These are the activations of a small neural network, seen along a few directions. Each row is one input.
In each table, some parts of the input vary, and every possible input appears once, in random order.
Descriptions start from the smaller parts, as in this example, which fits no table here: one of 4 places along a line, together with either a single point or one of 9 places around a ring or (one of 2 separate values, together with one of 5 places around a ring).
Shared parts are said once, and a part with two or three values counts as separate values.
(in the rows, 128 means zero)

Other details of the inputs vary at random and push rows far along three fixed directions, the same in every table; ignore that.

A family of inputs:
x1: [123 121 148 118 161 139 146 139 136 171 149 159 144 162]
x2: [149 141 125 193 122 128 144 140 144  59 182 116 103  70]
x3: [ 91 190 166  51 137 180 100 109 164 185 105 117 154 131]
x4: [ 76 134 124  62 115 168  87  95 124 157  96  91 129 136]
x5: [148  91 125 128 143 125 139 119 107 147 138 148 133 166]
x6: [ 91  89  84  70  43  97  66  96  41 107  52  30 104 111]
x7: [116 166 162  63 135 161  87 110 133 165 109 135 147 156]
x8: [117 165 141 177 132 149 166 143 177  89 178 133 117  80]
x9: [140 102 114 145 113 146 114 134  84 138 112 136 139 147]
x10: [155  70 115 142 136 112 113 126  78 126 139 128 128 140]
x11: [140 116 132 148 133 144 141 141 102 134 141 153 137 135]
x12: [117 118  93 190 110  62 147 137 111  67 150  92  88  72]
x13: [145  69 100 153 119 123 134 113  85 109 133 130 118 147]
x14: [143 103 136 129 155 121 122 138 130 154 146 161 144 174]
x15: [165 126 160 127 154 128 129 139 116 158 146 169 153 155]
x16: [115 109  96  94  38 102  81 109  36 103  56  60 113 106]
x17: [ 75 158 123  78 119 167  90 106 161 154  97  75 127 127]
x18: [129 135 104 197  89  76 140 138  95  56 135  97  97  58]
x19: [148  67  96 152 117 122 129 117  93 120 125 133 126 154]
x20: [155 125 144 133 140 137 147 127 120 147 139 177 145 165]
x21: [160 111 127 143 124 132 104 135  96 134 121 142 141 153]
x22: [148  98 119 137 144 123 139 126 129 155 134 156 141 176]
x23: [ 99 197 152 120 134 102 182 160 240 106 159 112  96  85]
x24: [138 112 151 121 163 123 131 133 134 151 156 165 141 170]
x25: [ 95 217 129  87 147 152 133 125 190 110 123 103 146  85]
x26: [116 128 139 153 162  80 151 144 157 120 131 149 115 111]
x27: [146  78 110 134 129 120  99 126  89 141 118 127 132 163]
x28: [ 99 146 151  43 145 152  78 100 139 179 109 111 140 158]
x29: [140 120 158 106 179  87 164 165 159 191 116 208 139 169]
x30: [117 200 152 112 134 159 140 112 201 121 143 108 124  95]
x31: [163 108 130 148 126 134 144 124 100 128 138 158 135 144]
x32: [134 100 106 177 101  92 118 133  70  75  89 113 103  81]
x33: [123 157 124 149 185 108 188 151 194 105 178 147 144 107]
x34: [ 85 140 129  71 124 165  97 100 140 159 104  80 131 116]
x35: [143 149 117 192 116 137 160 132 170  71 166 126 112  89]
x36: [144  97 119 155 118 144 126 140  89 133 122 149 143 143]
x37: [158 140 151 123 149 139 140 132 142 175 127 181 159 187]
x38: [101 195 131 108  83 125 137 140 176  85 109  79  92  67]
x39: [101 179 129  94 105 132 114 127 161 114  74 100 101  72]
x40: [144 107 111 170 131 120 159 120 144  91 165 116 110 101]
x41: [166 110 141 144 142 127 119 143 105 150 136 178 154 170]
x42: [123  93 111 144 129 138 128 134 113 136 129 130 132 144]
Description of these inputs: one of 2 separate values, together with either a single point or one of 5 places around a ring or (one of 3 separate values, together with one of 5 places along a line).
Q: The inputs of x21 and x27 match in every part but the choice among 2 separate values. If x20 is changed in the same way as x21 into x27, which row does it become?
A: x13
Q: The inputs of x32 and x26 match in every part but the choice among 2 separate values. If x37 is changed in the same way as x32 into x26, which row does it become?
A: x22
Q: Which other rows does x23 become when the choice among 2 separate values takes its other values? List them by row number.
A: x38
Q: A walk changes only the place on the line of 5. It starts at x21 and steps to x41. List the rest of the walk in order.
A: x7, x2, x15
